Each row below holds a small network's activations on one input, seen along a few directions.
Each table varies a few parts of the input and shows all the possible inputs, shuffled.
A made-up example of a description, with smaller parts first: ring(5) and (point or (values(2) and line(4)) or line(9)).
Shared parts are said once, and a part with two or three values counts as separate values.
(in the rows, 100 means zero)

Other details of the inputs vary at random and push rows far along two fixed directions, the same in every table; ignore that.

Rows:
R1: |  90 |  85 |  93 | 114 |  94 |  99 | 109 | 102 | 102 |  85 |  80 |
R2: |  98 |  91 |  92 | 102 |  95 | 107 | 124 | 103 |  86 | 103 |  94 |
R3: | 100 |  88 | 102 |  96 | 115 |  93 | 115 | 109 |  91 |  93 |  97 |
R4: |  96 | 153 | 120 | 109 |  91 | 138 |  31 |  84 | 103 | 114 | 148 |
R5: | 119 |  81 | 101 |  95 | 105 | 108 | 110 |  98 | 106 |  74 | 104 |
R6: |  95 |  88 | 104 | 103 |  91 |  89 | 109 | 115 |  89 |  91 |  83 |
R7: | 114 |  85 | 103 | 102 |  82 | 105 | 103 | 105 | 103 |  70 |  89 |
R8: |  92 |  87 |  93 | 105 | 113 | 101 | 120 | 104 | 102 |  86 | 100 |
R9: |  95 |  87 |  93 | 118 |  99 | 113 | 124 |  95 |  91 |  98 |  90 |
R10: |  95 |  92 |  93 | 112 |  94 | 107 | 128 | 100 |  92 |  98 |  96 |
R11: |  61 | 144 | 118 | 103 | 115 | 126 |  33 |  95 | 100 | 113 | 144 |
R12: | 192 | 132 |  69 |  23 | 129 |   7 |  87 |  43 | 161 | 169 |  89 |
R13: |  89 |  91 |  94 | 109 |  90 |  94 | 114 | 108 | 102 |  85 |  86 |
R14: |  97 |  87 | 112 |  94 |  88 |  92 | 111 | 121 |  96 |  97 |  83 |
R15: |  63 | 149 | 116 | 104 |  92 | 115 |  24 |  95 | 103 | 117 | 131 |
R16: | 106 |  89 | 107 |  96 |  93 | 103 | 123 | 115 |  88 | 113 |  96 |
R17: | 104 |  90 |  99 | 105 |  96 | 100 | 122 | 108 |  81 | 106 |  96 |
R18: |  94 |  81 |  92 | 110 | 118 | 104 | 114 |  99 | 103 |  87 |  94 |
Description of these inputs: values(3) and (point or line(5)).

Rows:
R19: |  89 | 109 | 103 | 103 | 104 | 103 |  92 |  97 |  97 | 119 | 104 |
R20: | 100 | 107 |  98 | 109 | 103 | 107 |  86 |  88 | 106 |  96 | 109 |
R21: |  75 |  62 | 118 | 120 |  83 | 136 | 142 | 142 |  67 |  62 |  91 |
R22: |  62 |  43 | 122 | 134 |  85 | 142 | 155 | 157 |  53 |  42 |  82 |
R23: | 141 |  63 |  68 |  81 | 102 |  60 | 175 |  96 | 107 | 110 |  58 |
R24: | 102 | 113 | 106 | 100 |  86 | 106 |  89 | 101 |  98 | 108 | 106 |
R25: |  89 | 109 | 106 | 100 | 112 |  97 |  91 | 101 |  97 | 113 | 109 |
R26: | 146 |  85 |  79 |  81 |  95 |  59 | 132 |  89 | 110 | 108 |  70 |
R27: |  88 | 111 | 101 | 106 | 106 |  98 |  92 |  97 |  96 | 116 | 105 |
R28: |  85 | 112 |  95 | 103 | 105 |  97 |  92 |  97 |  94 | 113 | 106 |
R29: |  99 | 106 |  96 | 101 | 109 | 107 |  84 |  91 | 106 |  89 | 113 |
R30: | 128 |  88 |  87 |  81 |  98 |  73 | 118 |  97 | 103 |  98 |  83 |
R31: | 102 | 105 | 103 | 101 | 109 | 112 |  86 |  92 | 108 |  96 | 111 |
R32: | 101 | 110 |  99 | 105 |  98 | 113 |  91 |  89 | 107 | 100 | 112 |
R33: | 102 | 110 | 107 | 101 |  90 | 104 |  84 | 100 |  97 | 108 | 102 |
R34: |  98 | 112 | 100 | 100 |  90 |  99 |  84 |  99 |  94 | 101 | 104 |
R35: |  86 | 110 | 100 |  96 | 112 |  97 |  91 | 101 |  96 | 110 | 110 |
R36: | 149 |  81 |  84 |  72 | 100 |  63 | 130 |  92 | 112 | 109 |  72 |
R37: |  91 | 111 | 106 |  96 | 106 | 104 |  96 | 102 | 100 | 117 | 112 |
R38: | 101 | 106 | 102 | 104 | 109 | 107 |  85 |  92 | 107 |  93 | 113 |
R39: | 101 | 106 | 100 | 107 | 102 | 112 |  86 |  88 | 106 |  99 | 108 |
R40: |  91 | 107 | 107 |  97 | 110 | 102 |  91 | 101 |  98 | 116 | 108 |
R41: |  87 | 109 | 105 | 102 |  86 |  93 |  77 | 103 | 112 |  97 |  91 |
R42: | 103 | 108 | 103 |  99 | 105 | 113 |  91 |  92 | 109 |  97 | 115 |
R43: |  97 | 108 |  93 | 107 | 103 | 107 |  85 |  88 | 105 |  93 | 110 |
R44: |  88 | 106 | 110 |  96 |  93 |  91 |  76 | 106 | 113 |  94 |  95 |
Question: The inputs of R23 and R37 match in every part but one. If R43 is changed in the same way as R23 into R37, which row does it become?
Answer: R29
Question: Describe the family of inputs behind these rows.
Answer: values(2) and (point or (values(3) and line(4)))
Question: Which other rows does R43 become when the values(3) part takes its other values? List them by row number.
Answer: R28, R34
Question: Which other rows does R31 become when the values(2) part takes its other values? List them by row number.
Answer: R39

Rows:
R45: |  78 | 112 |  95 | 101 |  93 |  78 | 100 | 120 |  95 | 109 |  83 |
R46: | 139 | 104 |  92 |  64 | 113 |  24 |  98 |  82 | 126 | 143 |  81 |
R47: | 138 | 116 |  53 |  88 |  88 |  58 | 108 |  47 | 143 | 127 |  76 |
R48: |  83 | 133 | 105 | 104 | 121 |  84 |  42 |  75 | 116 | 114 | 111 |
R49: |  92 |  47 |  89 | 105 | 115 |  90 | 145 | 125 |  94 |  78 |  69 |
R50: |  45 |  89 | 140 | 114 |  95 | 121 |  95 | 143 |  60 |  90 |  93 |
R51: | 127 |  90 | 112 |  99 |  76 | 120 |  83 | 101 | 121 |  75 |  94 |
R52: |  90 | 103 | 111 | 103 | 114 |  81 |  97 | 116 |  95 | 105 |  88 |
R53: |  81 |  89 | 126 | 110 |  94 | 134 | 125 | 118 |  96 | 107 | 117 |
R54: | 108 | 100 |  91 | 112 | 114 | 101 |  99 |  83 |  84 |  87 | 105 |
R55: | 100 |  99 |  96 | 107 | 111 | 124 | 115 |  83 | 119 | 100 | 108 |
R56: |  76 |  95 |  93 |  96 | 130 |  97 | 105 |  91 | 122 |  83 | 104 |
R57: |  60 | 128 | 143 | 105 |  93 | 157 |  72 | 112 |  90 | 122 | 136 |
R58: | 111 |  92 |  88 | 103 | 114 | 107 |  99 |  98 |  86 |  98 | 114 |
R59: | 105 | 136 | 109 | 113 | 100 | 104 |  55 |  73 | 118 | 134 | 121 |
R60: | 104 |  94 |  78 | 107 | 119 | 111 |  97 |  81 |  94 |  83 | 112 |
R61: | 106 | 102 | 120 | 100 |  85 | 107 | 107 | 101 |  88 | 123 |  87 |
R62: | 151 | 122 |  70 |  54 |  84 |  43 | 106 |  77 |  97 | 145 |  83 |
R63: | 108 |  91 | 119 |  94 |  89 |  86 |  72 | 112 | 114 |  64 |  85 |
R64: |  78 | 126 |  93 |  98 | 127 |  92 |  41 |  73 | 127 | 110 | 116 |
R65: |  22 | 109 | 103 | 136 |  91 | 124 |  72 | 112 |  88 |  72 | 105 |
R66: |  74 | 102 | 102 |  96 |  84 |  72 | 100 | 120 |  94 | 116 |  90 |
R67: | 105 | 107 | 108 | 100 | 107 | 120 | 122 | 103 | 110 | 114 | 108 |
R68: | 110 |  98 |  95 | 110 | 109 |  97 | 100 |  95 |  81 |  96 | 111 |
R69: | 133 |  89 | 104 |  89 |  88 | 110 |  78 | 103 |  99 |  62 | 109 |
R70: |  90 |  97 | 104 |  96 | 119 |  91 |  96 | 119 | 100 | 107 |  91 |
R71: | 130 |  95 | 110 |  81 |  94 | 114 |  93 | 104 | 107 |  61 | 121 |
R72: | 125 |  95 | 117 |  91 |  83 | 124 |  96 | 101 | 130 |  73 | 106 |
R73: |  95 | 139 | 109 |  85 |  72 |  79 |  27 |  98 | 129 |  94 | 103 |
R74: | 110 | 107 | 111 | 116 |  97 | 107 | 109 | 100 |  98 | 114 |  93 |
R75: | 127 |  96 | 119 | 106 |  71 | 110 |  84 |  98 | 117 |  73 |  90 |
R76: | 101 | 100 |  83 |  99 | 124 | 113 | 112 |  82 | 103 |  81 | 124 |
R77: |  97 | 116 |  94 | 113 |  76 | 104 | 111 | 105 |  98 | 118 |  88 |
R78: | 106 |  96 | 113 |  93 |  90 | 117 | 105 | 104 |  94 | 126 |  91 |
R79: |  86 |  92 | 113 |  80 | 107 |  91 |  94 | 120 |  91 | 116 |  86 |
R80: | 110 | 104 | 112 |  90 |  97 |  97 | 102 | 104 |  65 | 110 | 101 |
R81: | 108 |  53 |  83 | 120 | 102 | 120 | 153 | 100 |  99 |  78 |  69 |
R82: |  94 | 112 | 104 |  98 |  64 | 104 | 109 | 106 |  89 | 127 |  82 |
R83: |  58 |  97 | 113 | 125 |  72 | 127 | 108 | 135 |  50 |  88 | 117 |
R84: |  79 | 132 | 100 | 105 | 122 |  83 |  42 |  70 | 122 | 108 | 112 |
R85: | 139 | 114 |  83 |  53 | 134 |  43 | 112 |  86 | 141 | 135 |  89 |
R86: | 119 | 105 |  96 |  94 |  62 |  97 |  83 | 104 |  95 |  65 | 100 |
R87: | 101 |  69 |  68 | 115 |  89 |  97 | 154 | 105 |  73 |  69 |  74 |
R88: | 111 | 108 | 100 |  91 | 120 | 110 | 118 | 107 |  89 | 102 | 123 |
R89: | 110 | 131 | 107 |  87 | 109 |  98 |  52 |  88 |  94 | 136 | 141 |
R90: |  66 |  88 | 128 | 113 | 104 | 144 | 118 | 134 |  63 |  84 | 138 |
R91: | 111 |  51 | 103 | 108 |  89 | 109 | 159 | 120 |  90 | 100 |  76 |
R92: | 115 | 105 | 104 | 105 |  50 | 106 |  87 | 102 | 117 |  77 |  85 |
R93: |  31 | 138 | 130 | 106 |  78 | 116 |  46 | 130 |  74 | 119 | 113 |
R94: |  87 |  94 | 104 | 108 | 114 |  82 |  93 | 106 | 101 |  99 |  92 |
R95: |  95 |  98 |  90 | 109 | 111 | 123 | 115 |  78 | 124 |  94 | 110 |
R96: | 101 | 116 |  86 | 103 |  88 |  94 | 107 | 108 |  76 | 106 | 102 |
R97: |  39 |  87 | 118 | 122 | 123 | 138 | 105 | 124 |  92 |  65 | 112 |
R98: | 105 |  91 | 118 |  77 | 101 |  98 |  85 | 115 | 128 |  64 | 101 |
R99: |  94 | 106 |  87 | 118 |  75 | 104 | 107 |  96 | 104 | 113 |  93 |
R100: |  96 | 112 | 106 | 106 | 107 | 125 |  97 |  91 | 119 | 116 | 124 |
R101: |  88 |  57 | 111 |  76 | 110 |  92 | 161 | 136 |  88 |  91 |  71 |
R102: | 105 | 100 |  88 |  98 | 124 | 114 | 112 |  87 |  97 |  87 | 122 |
R103: | 161 |  96 |  87 |  52 | 102 |  44 |  72 |  81 | 151 |  97 |  76 |
R104: | 132 |  96 | 112 |  97 |  83 | 101 |  80 | 100 |  94 |  60 | 105 |
R105: | 172 |  71 |  62 |  70 | 119 |  56 | 160 |  92 |  98 | 109 |  69 |
R106: | 103 | 136 | 104 | 115 | 104 | 108 |  54 |  61 | 120 | 124 | 116 |
R107: |  82 |  93 | 116 |  82 | 116 |  88 | 110 | 118 | 108 | 112 | 110 |
R108: |  97 |  69 |  63 | 117 |  89 |  97 | 154 | 100 |  78 |  62 |  76 |
R109: |  44 |  77 | 132 | 118 | 103 | 126 |  96 | 146 |  74 |  89 | 108 |
R110: | 159 |  68 |  54 |  86 | 118 |  52 | 155 |  63 | 106 |  85 |  67 |
R111: | 106 | 141 | 116 |  68 | 112 | 108 |  66 |  89 |  93 | 136 | 142 |
R112: |  83 |  94 | 103 |  92 | 125 |  94 | 107 | 109 | 115 |  99 | 108 |
R113: | 106 |  91 |  95 | 113 | 101 | 117 | 103 |  95 | 109 | 111 | 101 |
R114: | 110 |  99 | 110 | 101 | 100 |  91 | 104 | 104 |  74 | 108 | 113 |
R115: | 150 | 101 |  60 |  84 | 114 |  71 | 104 |  46 | 147 | 125 |  84 |
R116: |  51 |  98 | 102 | 146 |  73 | 145 | 106 | 110 |  82 |  80 |  96 |
R117: |  92 | 144 | 108 | 102 |  70 |  95 |  62 |  87 | 111 | 149 | 118 |
R118: |  98 | 107 |  80 | 108 |  88 |  94 | 103 |  99 |  82 | 101 | 106 |
R119: |  71 | 143 |  90 | 102 | 100 |  80 |  45 |  80 | 117 | 118 | 107 |
R120: | 107 |  99 |  93 |  96 | 120 | 111 | 114 |  98 |  95 |  97 | 127 |
R121: |  89 |  49 |  85 | 108 | 119 |  94 | 143 | 114 |  96 |  68 |  64 |
R122: | 120 |  67 |  94 | 110 | 107 |  95 | 158 | 120 |  63 |  77 |  79 |
R123: | 106 |  97 | 119 | 111 |  87 | 101 | 109 | 100 |  97 | 121 |  99 |
R124: | 109 | 101 | 103 | 108 | 102 | 117 | 107 | 104 | 103 | 116 |  96 |
R125: | 117 |  57 |  96 |  87 |  99 | 105 | 154 | 124 |  59 |  89 |  78 |
R126: | 108 |  94 |  83 | 105 | 119 | 111 |  97 |  86 |  89 |  89 | 109 |
R127: |  99 | 136 |  98 | 116 | 104 | 107 |  54 |  56 | 125 | 119 | 118 |
R128: |  75 | 103 |  88 | 106 |  93 |  78 |  96 | 110 | 101 | 103 |  87 |
Question: Describe the family of inputs behind these rows.
Answer: values(3) and line(4) and (point or line(6))
Question: The inputs of R54 and R126 match in every part but the line(4) part. If R59 is changed in the same way as R54 into R126, which row does it become?
Answer: R113
Question: The inputs of R63 and R73 match in every part but the line(4) part. If R94 is changed in the same way as R63 into R73, which row does it become?
Answer: R128
Question: Which other rows does R46 become when the line(6) part takes its other values? List them by row number.
Answer: R48, R50, R52, R84, R94
Question: Which other rows does R67 become when the values(3) part takes its other values? List them by row number.
Answer: R85, R88
Question: Which other rows does R120 become when the values(3) part takes its other values? List them by row number.
Answer: R100, R112
Question: Start at R93 and move only the line(6) part, one step at a time. The first step leads to R66. Which rows follow, in order?
Answer: R45, R128, R119, R65
Question: Which other rows does R55 become when the line(4) part takes its other values? List them by row number.
Answer: R81, R106, R116
Question: List by row number the other rows that have the line(4) part and the values(3) part in common with R68.
Answer: R54, R80, R104, R110, R114, R122
